These are the activations of a small neural network, seen along a few directions. Each row is one input.
In each table, some parts of the input vary, and every possible input appears once, in random order.
A made-up example of a description, with smaller parts first: ring(5) and (point or ring(9) or (values(2) and line(6))).
Shared parts are said once, and a part with two or three values counts as separate values.
In the rows, 128 means zero.

Other details of the inputs vary at random and push rows far along two fixed directions, the same in every table; ignore that.

Rows:
r1: [136 166 140 111 171 136 110 140 134  80  88 129]
r2: [100  68 148 177 103 109  96  56 132 217 174 137]
r3: [191 152 133  55 120 112 104 130 146  62 103  91]
r4: [123 122 149 136 147 108  77  60 118 138 119 143]
r5: [ 79  60 121 230  42 150 115 123 102 217 205 163]
r6: [116 157 127 105 168 129 175 176 154 113 128 106]
r7: [129  96  95 107  23 136 224 220 141 143 194 124]
r8: [116 152  98 101 162 149 183 178 124 103 128 110]
r9: [163 119 145 139 169 126  72  85 127 141  94 114]
r10: [135 167 142 104 185 126 111 136 131  79  97 122]
r11: [105 180 120 111 137 114 181 167 141  93 106 137]
r12: [115 120  97 138 114 155 224 204 124 154 146 125]
r13: [133 140 145 155 146 125  53  94 120 116 108 132]
r14: [112  80 128 187  95 155  76  90  96 170 155 156]
r15: [151 113 142 132 154 107  93  60 125 156  94 124]
r16: [184 144 123  49 113  95 120 108 148  67  99 101]
r17: [ 82 144 127 132  98 127 225 190 150 143 148 155]
r18: [135 122 124 137 156 144  65  86  91 111 117 135]
Description of these inputs: values(3) and (point or line(5)).
The inputs of r10 and r4 match in every part but the values(3) part. If r1 is changed in the same way as r10 into r4, which row does it become?
> r17
Which other rows does r12 become when the values(3) part takes its other values? List them by row number.
> r9, r15
Which other rows agree with r14 in the values(3) part? List them by row number.
> r5, r7, r8, r12, r18

Rows:
r19: [ 83 109 131 168 107 136 178 144 123 179 155 164]
r20: [ 79 147 120 140 135 127 169 151 127 127 144 143]
r21: [150 126 100  92 127 133 163 156 124 112 131 102]
r22: [141 134 132  91 137 134 153 164 141 102 136 117]
r23: [114 136 137 122  86  92 220 185 166 153 155 124]
r24: [131 155  92  98 112 133 165 172 123  85 129 113]
r25: [179 154 143  69 172  94  51  42 146  78  58 104]
r26: [100 128 126 125 150 135 181 147 133 149 145 131]
r27: [140  91 146 170 148 134  52  69 118 177 132 117]
r28: [113 176 116 125 160 134 155 180 137  90 109 115]
r29: [133 146 134 106 118 142 164 175 134  97 120 143]
r30: [159 139 140 144 180 134  41  72 108 111  70 129]
r31: [178 124 117 113 143 135  48  63  93  96  77 124]
r32: [ 92  29 158 228  18 131  53  73 118 236 232 165]
Describe the family of inputs behind these rows.
> values(2) or (values(3) and line(4))
Which other rows does r32 become when the values(3) part takes its other values? List them by row number.
> r22, r29

Rows:
r33: [148  58 144 155  87 123  65  58 116 192 170 124]
r34: [ 81 141 130 145  90 114 229 194 151 155 158 148]
r35: [156 158 140  98 199 105  66  48 124  96  56 118]
r36: [147  62 128 166  59 124  59  71 104 170 164 141]
r37: [147 154  96  61 137 128 190 183 134  74 121 102]
r38: [120 119 119 123  59 133 219 209 143 144 169 132]
r39: [142  67 149 171  94 114  71  64 137 200 151 126]
r40: [143 121 126 157 185 148  42  60  93 135  89 125]
r41: [ 99 131 131 130  68 121 209 209 169 141 176 131]
r42: [158  97 144 131  92 123  37  59 117 132 135 129]
r43: [126 108 153 146 153 102  61  38 122 162 123 130]
r44: [138 228 116  62 226 138 170 190 127  13  43 124]
r45: [ 69 140 110 164 102 159 207 217 129 141 170 145]
r46: [108 102 134 141  89 117 194 176 161 179 183 119]
r47: [191 159 118  60 163 120  21  61 106  28  64 109]
r48: [171 215 143  51 233 101  32  51 122   6  18 112]
r49: [155 157 110  67 135 132 198 181 145  89 103 104]
r50: [118 190 120  82 214 138 177 176 133  67  84 119]
r51: [151 153  93  67 129 132 195 181 136  79 107 106]
r52: [129 112 132 183 148 147  44  76  87 146 118 142]
r53: [127  56 158 198  54 113  73  82 133 213 182 143]
r54: [ 89 145 107 141 153 155 205 202 123 138 148 124]
r55: [ 77 128 118 155 121 146 230 202 143 167 154 148]
r56: [ 79  71 153 218  80 138  79  86 117 206 186 171]
The inputs of r52 and r44 match in every part but one. If r54 is changed in the same way as r52 into r44, which row does it become?
> r50
Describe the family of inputs behind these rows.
> line(4) and line(6)
Which other rows does r41 become when the line(4) part takes its other values? List them by row number.
> r39, r46, r53
Which other rows does r40 become when the line(6) part takes its other values? List them by row number.
> r35, r39, r49, r51, r55

Rows:
r57: [114 133 115 138 138 134 174 192 137 126 143 124]
r58: [109 118 114 134  96 134 195 169 115 156 168 132]
r59: [153  89 131 154 118 129  66  55 100 165 114 135]
r60: [188 197 129  34 181 113  99 128 124  15  64  98]
r61: [ 82 140 132 154 105 137 178 172 121 142 162 151]
r62: [172 181 105  36 213 134 121 114 118  31  49 103]
r63: [144  85 119 157 126 118  59  58 100 155 129 131]
r64: [126 109 147 176 125 132  54  61 108 154 113 156]
r65: [126 138 128 135 134 146 176 185 139 134 123 128]
r66: [104 122 134 152 114 145 178 188 128 156 172 129]
r67: [ 78 124 123 143 105 143 189 170 138 146 159 157]
r68: [104 110 126 138 119 151 179 179 143 155 163 134]
r69: [109 112 142 176 126 129  50  56 117 159 130 139]
r70: [116 106 135 177 132 120  47  64 106 144 127 153]
r71: [126 169 153  88 187  84 172 126 165 116  92 117]
r72: [113 140 103 117 118 133 191 163 136 136 137 112]
r73: [163  88 149 145  83 116  52  64 125 153 128 133]
r74: [131 121 123  93  89 127 176 166 153 114 151 126]
r75: [150  95 142 142  88 113  47  57 133 154 141 116]
r76: [ 96 125 124 155 112 145 184 186 150 164 164 117]
r77: [185 188 114  42 179 106 102 134 134  14  58  99]
Describe the family of inputs behind these rows.
> point or (line(4) and values(5))
Which other rows does r68 become when the line(4) part takes its other values? List them by row number.
> r62, r67, r74
Which other rows does r63 become when the values(5) part takes its other values? List them by row number.
> r58, r59, r62, r72
